A small network was shown many inputs. Here are its activations along a few directions, one row for each input.
Each table varies a few parts of the input and shows all the possible inputs, shuffled.
A made-up example of a description, with smaller parts first: one of 2 separate values, together with either a single point or one of 9 places around a ring or (one of 5 places around a ring, together with one of 6 places along a line).
Shared parts are said once, and a part with two or three values counts as separate values.

Rows:
x1: [ -3  35  38 -22  31  10  11  17  65 -37   4 -38  25 -30]
x2: [ -3  37  40  -6  55  -6   5  19  25 -20  -3 -24  31 -55]
x3: [  4  18 -25  25  76  23  20 -11 -29 -40   3 -48  44 -10]
x4: [  1   2  36  -6  -4 -17  -1   5  17   9   0  15  -4 -26]
x5: [ -3  10  -5   9  29   6   2  24 -22 -19  -5  14 -14  28]
x6: [ -5 -12 -36   4 -44 -13 -18   4 -40  38   8  50 -28  43]
x7: [  8 -11 -32  18  48  23  10 -18 -33 -20  -7 -44  23   0]
x8: [  1  47   7  10  85  15  19  32 -15 -51  -5 -19  21   3]
x9: [ -9   9 -13  -8   3  21   7  22  20 -31   6  -3 -18  51]
x10: [ 17  -4  15   7  -4  -7   1 -12  19  18  -4   0   3 -33]
x11: [  2 -20 -37  19  19  12  -5 -23 -33  -6   4 -16  12  14]
x12: [-21  -5 -24 -10 -71   0 -10  19  -6  13   9  36 -48  72]
x13: [ -8 -54 -17 -10 -84 -26 -23 -53 -13  53   4  25  -9 -17]
x14: [  8 -14  11   6  20  15   9 -36   3   3  -7 -40  30 -53]
x15: [-18 -24   8 -28 -98 -29  -9  -2  37  32  10  33 -34  22]
x16: [  3 -44  -2   2 -49 -10 -11 -53  -2  32  -5  -4   1 -26]
x17: [ -6 -16  26 -12 -38 -27  -9   3   7  26  -9  31 -17 -17]
x18: [  6 -26  -5  -5 -83 -37 -17 -14  -2  54   6  45 -23 -13]
x19: [-12 -19  20 -14 -79 -42 -18   4  -4  46   9  63 -24  -4]
x20: [ -7 -16  20 -19 -59 -14  -3   0  44  10  -8   5 -25   8]
x21: [ 18  22 -14  18  56  17  10  22 -26 -21  -5 -10  17   3]
x22: [-11 -39 -49   0 -55  -8 -25 -30 -52  36   8  28 -17  36]
x23: [ -2  24  -2  -9  37  29  13  29  15 -47   3 -19   2  38]
x24: [  5 -30   2  10  -9   5  -5 -43   5  16  -7 -20  16 -41]
x25: [-17  -5 -19   2 -50 -18 -20  21 -43  25  10  57 -40  51]
x26: [ 17   7  21  -1  23   2  12  -3  21   5  -5 -23  21 -47]
x27: [ 10   7 -23  17  25   4  -1  11 -22  -2   5  11   0  17]
x28: [  6  -4 -27  15  -7  -1 -11  11 -34  14  -5  28 -12  28]
x29: [ 12 -18  10  -2 -37 -20  -6 -18   6  38  -7  21 -12 -22]
x30: [ 10  43  -9  13  84  14  22  19 -15 -32   5 -19  31  -8]
x31: [ -4  -1  30 -22 -21   2   4   0  59  -6   7  -4  -9   2]
x32: [ -3  43   0  -7  61  30  18  31  27 -65   4 -35  16  25]
x33: [  2   8  10  11  45  13  13 -31   8  -9  -2 -55  42 -69]
x34: [  1  10  30 -21   5   6   5  15  54 -22  -5 -31   8 -18]
x35: [ 15  36  30   8  56   5  15  -1  24  -9  -2 -32  35 -59]
x36: [ -2 -34 -40  11 -15   5 -12 -34 -38  12  -2  -6  -5  30]
x37: [-16  -3 -16 -10 -29  13  -2  17   9  -9   1  12 -29  62]
x38: [  1  24   5   4  59  14  11  28 -21 -29  -5  -5   6  15]
x39: [ -9   0  -6   6  -6  -3  -9  20 -34   5  -5  35 -25  39]
x40: [  9  16  45  -5  26  -4   6   9  19  -7  -5 -14  10 -36]
- What do these inputs look like to the network? => one of 2 separate values, together with one of 4 places along a line, together with one of 5 places along a line
- The inputs of x31 and x10 match in every part but the place on the line of 4. If x32 is changed in the same way as x31 into x10, which row does it become? => x30
- The inputs of x24 and x4 match in every part but the place on the line of 4. If x16 is changed in the same way as x24 into x4, which row does it become? => x17
- Which other rows does x14 become when the choice among 2 separate values takes its other values? List them by row number. => x7

Rows:
x41: [ 32  17   2  26  25  -7  16 -12 -32  23  -8   3  15 -59]
x42: [-12  29  27  -9  61   6  -7  49  -1 -45 -10   1  -3  18]
x43: [ -8 -18 -10   9   8   3   7 -38   4  -3   6 -34  21 -20]
x44: [-12  14  11 -11  42  28   8  33  29 -50 -14 -14   1  36]
x45: [ -6 -21  47 -40 -97 -35 -16  -3  52  33   8  55 -26 -23]
x46: [ -1   0  10   3  19   1  -4 -19 -37   2   3  -9  30 -42]
x47: [ 11 -11  52 -38 -72 -42   3  12  39  68  15  75 -32 -35]
x48: [ 40 -13   7  34  23   2   4 -33 -40  39 -23   5  17 -77]
x49: [  5 -42  -8  11   7  13 -13 -57  -8  11  -2 -33  17 -43]
x50: [ 32 -52 -19   1  -1   7  -4 -64  11   7  -9 -45  17 -28]
x51: [ -14  -19   43  -35 -106  -34  -20  -13   64   28    1   40  -34  -18]
x52: [-14  24   5   8  26   3  17   9   4 -25   6 -20  10   2]
x53: [  4   5 -20  -3   2  16  17 -18  27  -9  11 -52  14   8]
x54: [-15  27   8  -6  36  -4  -3  21 -12 -19   6  -5  27  -9]
x55: [-11  26  11   1  36  13  14  25  10 -40  -2 -11   2  14]
x56: [19 43  6 13 57 -6 -1 56  6 -7  1  7  4 -5]
x57: [ -7  17 -16  -5   9  21  24  -4  37 -16   1 -45  10  20]
x58: [ -4 -48 -88  -5 -90  10 -29  10 -42  22  -4  25 -53  81]
x59: [-16  19   3  -2  27  -4   2  -1 -20  -6   3  -7  28 -25]
x60: [-10  12  -6  -5  17  17   5   9  18 -26  18 -27  19   9]
x61: [-24 -20  69 -35 -84 -40  -3   3  30  51   8  56 -26 -28]
x62: [  2 -16  -6  11  13  -3  -2 -23  -5   0   6 -16  36 -27]
x63: [ -9  28  23  -6  48  -8  -1  37 -10 -35   1  -7  13   9]
x64: [ -4 -38 -57   4 -63 -11 -12 -12 -69  13  -1  66 -46  75]
x65: [-11  12  -5   9  17   4   9  -7   1 -12  12 -18  21 -15]
x66: [ 20 -15 -39  20 -37 -19 -16  -4 -75  54  12  84 -46  77]
x67: [ -1  14   7  -5  30  41  18  32  46 -37 -18 -36  -2  49]
x68: [ -4 -39  -7  23  15   6 -13 -49  -9  25 -13 -18  26 -51]
x69: [ 21  46  25  19  72  -8   7  64   5 -21 -14   4 -24   8]
x70: [ 22  39  -5  16  33 -11  15  10 -20  17  -4   2  16 -41]
x71: [-17 -44 -69   7 -75  -2 -19  -6 -58  15   1  45 -54  77]
x72: [-12  23  19   1  52  11   5  44  19 -41 -15 -10   0  31]
x73: [  3 -36  16  17  19  -3  -7 -42 -42  20 -17 -11  31 -56]
x74: [-17 -24 -31  13 -49 -18 -17 -13 -87  29   5  64 -48  81]
x75: [   5  -11   29  -39 -117  -29  -35  -10   84   28   -2   20  -31   -7]
x76: [ 21  46   2  15  44  -6   7  37  -8   1   8   4   9 -21]
x77: [-12  16   2  -6  29  21   8  23  25 -37   5 -21  13  22]
x78: [ 13 -11 -21   1  -2  16  16 -46  17  -6   5 -49   5 -14]
x79: [  3  14  -6 -11  17  37  17  18  40 -33  -3 -39   5  35]
x80: [-10   7 -10  -2  10  14   6 -15   8 -17  16 -30  19  -7]
- What do these inputs look like to the network? => one of 5 places along a line, together with either one of 2 separate values or one of 6 places along a line
- The inputs of x59 and x70 match in every part but the place on the line of 5. If x61 is changed in the same way as x59 into x70, which row does it become? => x47
- A walk changes only the place on the line of 5. It starts at x79 and steps to x77. List the rest of the walk in order. => x55, x63, x56
- Which other rows does x51 become when the choice among 2 separate values takes its other values? List them by row number. => x71
- Which other rows agree with x75 in the place on the line of 5? List them by row number. => x50, x53, x57, x58, x67, x78, x79
